A small network was shown many inputs. Here are its activations along a few directions, one row for each input.
In each table, some parts of the input vary, and every possible input appears once, in random order.
A made-up example of a description, with smaller parts first: one of 4 places along a line, together with either a single point or one of 11 places along a line or (one of 3 separate values, together with one of 5 places around a ring).
Shared parts are said once, and a part with two or three values counts as separate values.
In the rows, 128 means zero.

Other details of the inputs vary at random and push rows far along two fixed directions, the same in every table; ignore that.

Table:
R1: [ 71 111 112 118 140 139 108  89 163  75 153 147  78]
R2: [ 88 168 124  83 137 112 154 164 119 157  93 179 142]
R3: [146 140 150 154 122 134 153 160  88 180 129 131 180]
R4: [ 91 105 107  90 138 112 102 104 166  67 149 152  84]
R5: [213 113 142 228 110 154 108 116 101 154 143  44 170]
R6: [ 92 112 101  88 139 124  91 106 166  74 128 135  67]
R7: [110 170 140  86 136 123 167 167 105 158 107 181 159]
R8: [105 185 120 134 131 176 130 137 105 153  96 131 148]
R9: [242  95 137 181 115 129  99 142 106 127 154  62 170]
R10: [134  95 127 160 123 129 110  67 148 112 147  84  62]
R11: [140  51 145 142  99  74 137  84 182  97 154  95  94]
R12: [229 100 139 177 115 125 106 144 108 129 157  74 177]
R13: [103 167 120  79 136 123 147 165 115 155  84 165 132]
R14: [103 103 121  83 140 108 125 100 160  80 142 153  59]
R15: [117 170 123  77 137 134 150 172 103 157  85 165 139]
R16: [101 111 103  80 141 130  94 110 162  66 132 137  66]
R17: [ 96 179 114  91 139 137 130 170 115 146  95 170 163]
R18: [145 146 153 166 122 135 154 153  90 189 127 124 181]
R19: [135  90 133 172 125 122 117  64 148 116 153  86  74]
R20: [151 140 135 157 125 151 133 161  95 153 133 124 185]
R21: [103 178 127 140 135 165 139 141 106 154 111 147 167]
R22: [197  69 140 180  94 102 126 118 150 117 149  59 159]
R23: [ 66 111 127 124 139 122 130  70 161 102 146 144  61]
R24: [ 96 164 133  84 136 112 162 166 112 154 104 183 154]
Each input here is: one of 2 separate values, together with either a single point or one of 5 places along a line or one of 6 places around a ring.
Question: Which other rows does R24 become when the place on the ring of 6 takes its other values? List them by row number.
Answer: R2, R7, R13, R14, R15
Question: Which other rows agree with R6 in the choice among 2 separate values? List them by row number.
Answer: R1, R4, R5, R8, R9, R12, R16, R17, R20, R21, R22

Table:
R25: [196 160 137 193 125 159 118 160  73 183 123  92 197]
R26: [129 158 132  92 132 112 162 184  90 177  95 163 153]
R27: [ 99 200 138 124 132 155 165 152  89 190  91 164 164]
R28: [ 59 128 112  75 139 100 138 109 169  99 118 169  90]
R29: [ 36 150  95  44 142 143 114 115 169  72 108 181  72]
R30: [134  70 123 141 126 114 111  99 161  74 171 114 108]
R31: [ 57 128 130 104 137 130 143  98 149 113 139 160  90]
R32: [148 173 133  76 140 126 143 189  94 158 102 173 171]
R33: [ 99 176 147 111 123 134 180 170 104 175 101 173 188]
R34: [234  48 147 237 105 122  86 102 117 123 189  31 151]
R35: [142  78 115 128 122 103  96 100 167  62 155 102  97]
R36: [125 105 108 137 137 145  92  88 154  79 148 104  64]
R37: [196 135 150 193 116 142 137 137  86 185 115  73 172]
R38: [136  81 126 138 114 108 107  89 170 100 137  93  75]
Question: The inputs of R28 and R35 match in every part but one. If R27 is changed in the same way as R28 into R35, which row does it become?
Answer: R25
Question: What is each input in this table made of?
Answer: one of 2 separate values, together with either a single point or one of 6 places around a ring
Question: Which other rows does R29 become when the choice among 2 separate values takes its other values? List them by row number.
Answer: R38
